[124 123 139 150 123 123 179 129] -> vumuk
[147 169 112 146 112 112 192 195] -> rud
[124 151 139 150 123 126 187  99] -> Genul
dup vumuk: 
[123]
dup rud: 
[112]
tags:
[179] -> Q71
[188] -> Q869
[126] -> Q172
[139] -> Q219
[187] -> Q894
[127] -> Q972
join Genul 7: 
Q894

[133  77 148  96 110]  lifu
[146 142 124 146 146]  tezuz
[131 124 130 127 125]  vugo
[133  77 148 146 110]  tumo
[136  63  83 146 102]  kabo
[128 180  88 106 152]  dimar
dup tezuz: 
[146]
Table of tags by key:
[148] -> Q457
[125] -> Q257
[130] -> Q8
[131] -> Q521
[124] -> Q295
[149] -> Q144
join vugo 3: 
Q8
find: [128 180  88 106 152]
dimar
find: [131 124 130 127 125]
vugo

[167 103  95 164  93 113 132 153 170 105 170] -> siku
[154 145 141 151 146 129  83 137 156 148 154] -> daset
[ 85 159 143  85 151  99 125  93  87 162  83] -> livit
[ 78 151 161  83 163 145 161 100  77 148  77] -> Bibe
[ 72  72 107  76  72  82 175  94  72 128  74] -> Nem
[109 122 109 112 112 101 143 119 111 124 113] -> dure
[129 143 153 129 154 150 108 128 128 128 127] -> das
dup siku: 
[170]
dup Nem: 
[72]
Table of tags by key:
[161] -> Q733
[148] -> Q64
[175] -> Q206
[83] -> Q444
[108] -> Q817
join Bibe 7: 
Q733
find: [167 103  95 164  93 113 132 153 170 105 170]
siku
dup livit: 
[85]
find: [ 78 151 161  83 163 145 161 100  77 148  77]
Bibe

[145 145 151  73 145] : Samek
[140 133 143 143 125] : fofed
[144 184 120  63 120] : Seze
[ 74 136 192 107 166] : Gak
dup Samek: 
[145]
Table of tags by key:
[63] -> Q353
[107] -> Q909
[151] -> Q620
[145] -> Q569
[73] -> Q447
[143] -> Q125
join Samek 4: 
Q447
dup fofed: 
[143]
find: [144 184 120  63 120]
Seze
find: [140 133 143 143 125]
fofed
dup Seze: 
[120]

[170 141 146 108 131 111 171]  Bubav
[ 98 128 179 134  75 159 179]  Momol
[160 158 163  88 119 100 179]  siro
[160 158 163 152 150 126 152]  pitud
dup pitud: 
[152]
dup Momol: 
[179]
find: [ 98 128 179 134  75 159 179]
Momol

[152  86  75 159 105 189  91 131 151 139  81 136 154 152 151  75 115 100
 187 163 120  71 104 174  68 117 175 136 184 146 136 108 121  77  89 119
 144 173 154] -> pakar
[163 124 109 127  86 121  89 142  80 110  69 184 177  84 190 191  94 134
 131  64 155  96 114  98 182 108 187 117  65  77 113 190 156 130  64 145
  70  98 133] -> Tiv
[152  86  75 159 105 189  91 131 151 139  81 136 154 152 151  75 115 100
 187 163 120  71 104 174  68 117 175 136 184 129  78  86 139 135 136 161
 138 112 123] -> vitar
[163 124 109 127  86 121  89 142  80 110  69 184 177  84 190 191  94 134
 131  64 155  96 114  98 182 108 187 117 108  77 113 190 156 130  64 145
  70  98 133] -> num
find: [163 124 109 127  86 121  89 142  80 110  69 184 177  84 190 191  94 134
 131  64 155  96 114  98 182 108 187 117 108  77 113 190 156 130  64 145
  70  98 133]
num

[128 128 128 127 128 130 128 128 128 130 128 126 129]  Goket
[127 128 127 129 129 128 127 129 129 130 127 127 129]  bigoz
[118 128 132 136 128 125 119 131 122 124 107 139 141]  lol
[129 127 127 128 128 127 129 128 127 129 128 125 128]  kifa
[154 126 148 131 188 148 145 148 128 124 108 148 151]  zoli
[127 128 125 130 129 126 127 127 130 129 127 128 127]  niz
[128 129 128 129 128 129 128 129 127 130 128 131 130]  fum
[129 129 130 129 128 128 128 127 128 127 127 129 126]  pup
[129 128 128 129 127 128 128 128 130 127 128 128 126]  kem
[122 131 127 128 126 130 130 131 129 131 128 124 131]  ver
[127 126 131 126 129 126 128 127 131 130 129 129 127]  sitip
dup zoli: 
[148]
find: [127 126 131 126 129 126 128 127 131 130 129 129 127]
sitip

[185 146 185  79  71 156 133 114  92  81 161 181 131 131 154 141 112 176
  79  97] -> mitel
[158 175  75 159 166 117  70  94 168 136  71  71 119 185  71 143 180 155
  79 108] -> tomo
[158 175  75 159 166 117  70  94 168 136  71  71 119 185 156 143  96 103
 180 118] -> kuv
[ 68 156 175 107 148  82 180  99 178  76 137 173  84 182 107 155 120  93
 101 187] -> fumi
dup tomo: 
[71]
Table of tags by key:
[72] -> Q555
[175] -> Q633
[71] -> Q584
[145] -> Q185
[146] -> Q24
join mitel 2: 
Q24

[163 163 106 163 119  66] = bida
[162 141 110 117 117  67] = Bupi
[127 186  82  90  96  71] = geza
[140 176  73 142 125 108] = gage
tags:
[117] -> Q220
[119] -> Q989
[73] -> Q306
[108] -> Q612
[125] -> Q873
join gage 5: 
Q873
dup Bupi: 
[117]
dup bida: 
[163]
find: [163 163 106 163 119  66]
bida

[135 145 135 113] -> luzo
[136 154  63 152] -> kesit
[135 135 141 136] -> tevi
[124 144  71 140] -> Kited
Table of tags by key:
[135] -> Q984
[71] -> Q903
[141] -> Q162
[63] -> Q3
join luzo 3: 
Q984
dup tevi: 
[135]
find: [135 145 135 113]
luzo
find: [124 144  71 140]
Kited
find: [136 154  63 152]
kesit
dup luzo: 
[135]

[159  79 167 160  86 162 127 121  94  83 162  81 159 123 160 118 161]  rolur
[155 102 159 153 107 155 116  89 107 101 170 101 154  78 150  82 164]  tubu
[120  74 134 129  77 126 114 166  98  65 134  68 129 166 121 165 136]  Sapat
[171 149 151 174 134 171 174  95 124 136 146 133 167  82 164  91 146]  zokol
[127 179 114 121 179 115 151  92 167 174 110 181 131  87 119  96 100]  koren
[ 97 110 117  92 103  90  73 159 112 110 115 110  86 164  91 161 110]  nafo
[149  98 171 161  90 162 116 133  95  98 162  91 159 125 152 122 173]  Vor
[ 80 172 120  82 162  88  68 124 134 172 125 168  82 119  87 125 121]  dipo
Table of tags by key:
[112] -> Q828
[167] -> Q453
[87] -> Q693
join koren 9: 
Q453
dup nafo: 
[110]
find: [171 149 151 174 134 171 174  95 124 136 146 133 167  82 164  91 146]
zokol

[171 146 109 105 125 135 128 110 127 117 129 140 105 136 116 149 178 156
 143 148 167 100 169 127 105 140 123 105 111 146 118 125 123 145 147 111
 131 115 110 115 111 129 134 126 105 132 130 168 158] : Nor
[132 131 131 129 130 128 129 124 135 132 136 127 119 116 130 128 142 146
 129 139 140 126 138 126 138 128 128 119 127 133 128 127 128 125 126 124
 134 130 128 115 117 130 126 136 124 131 128 128 126] : tirur
[127 123 124 134 135 124 128 124 128 131 141 121 125 118 129 128 136 136
 127 129 143 133 129 133 138 110 122 139 122 132 120 122 127 126 127 130
 125 137 118 117 132 134 131 125 128 129 128 125 120] : vun
[122 118 129 136 120 116 123 131 123 123 137 125 127 125 138 109 121 111
 116 116 110 132 122 126 130 158 137 141 122  93 121 127 138 118 116 133
 117 138 143 132 135 138 130 136 143 126 128 119 118] : Raf
[147 136 118 133 144 129 126 124 128 138 146 124 127 104 116 148 166 178
 144 147 196 119 157 139 150  63  96 127 121 181 114 115 114 137 140 129
 140 136  90  92 132 131 137 140 115 142 131 151 125] : Gabir
find: [132 131 131 129 130 128 129 124 135 132 136 127 119 116 130 128 142 146
 129 139 140 126 138 126 138 128 128 119 127 133 128 127 128 125 126 124
 134 130 128 115 117 130 126 136 124 131 128 128 126]
tirur
find: [127 123 124 134 135 124 128 124 128 131 141 121 125 118 129 128 136 136
 127 129 143 133 129 133 138 110 122 139 122 132 120 122 127 126 127 130
 125 137 118 117 132 134 131 125 128 129 128 125 120]
vun
tags:
[127] -> Q958
[144] -> Q531
[128] -> Q822
[126] -> Q549
[130] -> Q403
[129] -> Q480
join tirur 19: 
Q480

[ 75 179 169  69 125 165] = Nam
[160 117 146 201 146  83] = lozuz
[128 179 128  69 128 165] = Kazib
dup Kazib: 
[128]
dup lozuz: 
[146]
find: [ 75 179 169  69 125 165]
Nam
tags:
[201] -> Q233
[169] -> Q788
[147] -> Q535
[146] -> Q387
[170] -> Q607
join lozuz 3: 
Q387

[ 98 106  99  91 118 103 116 168  92] -> mos
[162 168 149 146 133 103 140 108 148] -> gote
[162 168 140 133 133 103 140 108 133] -> Dif
[132 143 173 106  71 142 182 108  96] -> Guf
[160 147 126 177 181  79 100 107 187] -> Romot
[115 147 126 177 181  79 100 107 187] -> laris
[103 120 138  79  69 176 164 144  68] -> nifo
[161 161 177 137 117 109 157 100 147] -> mubu
[ 98 106  99 106 118 171 116 168  92] -> ropu
tags:
[139] -> Q562
[138] -> Q452
[137] -> Q419
[140] -> Q370
join Dif 3: 
Q370
find: [115 147 126 177 181  79 100 107 187]
laris
find: [ 98 106  99  91 118 103 116 168  92]
mos
find: [ 98 106  99 106 118 171 116 168  92]
ropu
dup ropu: 
[106]

[158 144 111 105  99 105 121 154  77 151 115 100] = Gikag
[142 152 128 102 104 174 132 150  71 160 111 106] = gumu
[154 134 154 111 105 177 114 146  82 135 116 108] = famag
[142 131 122 134 122 147 104 122 122 122 128  99] = sim
[142 131  90 134 122 147 104 127  81 122 128 124] = vup
[160 154 119  94  93 191 124 151  79 154 109  95] = bere
[118 146 109 107 101 179 118 150  80 147 109 101] = Gek
[144 130  92 132 117 158 110 136  81 124 121 121] = peka
[155 144 106 110  99 181 112 147  70 137 113 106] = foruf
[160 154 133 154  93 191 124 151 154 154 109  95] = Nepo
dup sim: 
[122]
dup Gikag: 
[105]
dup Nepo: 
[154]
key -> tag
[160] -> Q273
[122] -> Q509
[131] -> Q577
[121] -> Q397
join vup 10: 
Q509
find: [144 130  92 132 117 158 110 136  81 124 121 121]
peka
dup famag: 
[154]
find: [155 144 106 110  99 181 112 147  70 137 113 106]
foruf

[131 129 129 134 147 132 127 137 198] : Zomiz
[129 130 188 188 183 191 190 187 189] : Mis
[132 130 126 126 146 134 126 133 132] : tapok
[125 130 142 189 186 180 193 193 187] : piriz
[130 131 192 189 186 186 196 189 192] : rim
[130 131 192 190 186 186 196 189 190] : Rem
dup Zomiz: 
[129]
find: [125 130 142 189 186 180 193 193 187]
piriz
dup Mis: 
[188]
tags:
[191] -> Q749
[185] -> Q48
[186] -> Q404
[134] -> Q829
[133] -> Q926
[132] -> Q426
[180] -> Q570
[189] -> Q479
join rim 6: 
Q404
find: [129 130 188 188 183 191 190 187 189]
Mis

[120 124 122 129 129]  reg
[127 119 121 130 130]  Beze
[141 112  99 121 135]  ret
[147  73 131 135 135]  dur
[129  76 136 130 140]  keve
[148 102 127 134 125]  Tiri
[122 136 118 130 122]  Piv
[104 137 104 136 128]  fab
[130 112 120 136 116]  Tepul
[116 114 109 125 132]  ruv
Table of tags by key:
[126] -> Q501
[127] -> Q188
[130] -> Q884
[131] -> Q595
[122] -> Q238
[120] -> Q440
[121] -> Q522
[104] -> Q865
join Beze 3: 
Q522
find: [129  76 136 130 140]
keve
dup fab: 
[104]
dup dur: 
[135]
find: [147  73 131 135 135]
dur

[173 157 154  92 143 173 146  92] -> refun
[ 54 159 118  72  54  54  54  80] -> dudu
[120 199  65  59 185 151 153  72] -> seta
[137 157 154 166 166 111 147 166] -> meviz
tags:
[59] -> Q641
[72] -> Q561
[185] -> Q920
join seta 4: 
Q641
dup dudu: 
[54]
dup meviz: 
[166]
find: [120 199  65  59 185 151 153  72]
seta
find: [ 54 159 118  72  54  54  54  80]
dudu
find: [173 157 154  92 143 173 146  92]
refun

[121 145 117 128 112 115 109 134 129 129 140 137 109 148 120 129 147 110
 129 140 110 143 106 139 153 121 145 128 106 119 105 109 116 120 143 128
 122 132 136 146 127 128 149 139 140 131 108 116 119 129 141 129 125  98
 123 128 105  97 137 130] : dobo
[121 145 117 128 112 115 109 134 129 129 140 137 109 148 120 129 147 110
 129 140 110 143 106 139 153 121 145 128 106 119 105 109 116 120 143 128
 122 132 136 146 127 128 149 139 140 131 108 116 119 143 124 130 140 165
 142 134 167 143 114 140] : lib
[173 107 129 136 164 184 154 137 133  92  77 130 152 132 176 104 116 146
 107 118 119 138 130 127 129 105 130 103 155 155 170 126 144 106 144 155
 120 152 124  93 110 101 130 153 103 124 159 148 142 101 137 134 143 142
 121 140 123 171 135 125] : tutep
[121 133 143 131 133 121 143 127 134 154 151 127 142 117 120 150 126 144
 146 129 159 116 154 127 115 156 119 151 143 132 135 153 141 155 118 121
 144 120 133 138 148 149 118 116 140 137 137 138 139 148 120 131 132 156
 145 131 161 141 123 134] : bem
Table of tags by key:
[118] -> Q361
[110] -> Q56
[126] -> Q173
[119] -> Q58
[120] -> Q947
join tutep 21: 
Q58
find: [121 133 143 131 133 121 143 127 134 154 151 127 142 117 120 150 126 144
 146 129 159 116 154 127 115 156 119 151 143 132 135 153 141 155 118 121
 144 120 133 138 148 149 118 116 140 137 137 138 139 148 120 131 132 156
 145 131 161 141 123 134]
bem
find: [173 107 129 136 164 184 154 137 133  92  77 130 152 132 176 104 116 146
 107 118 119 138 130 127 129 105 130 103 155 155 170 126 144 106 144 155
 120 152 124  93 110 101 130 153 103 124 159 148 142 101 137 134 143 142
 121 140 123 171 135 125]
tutep

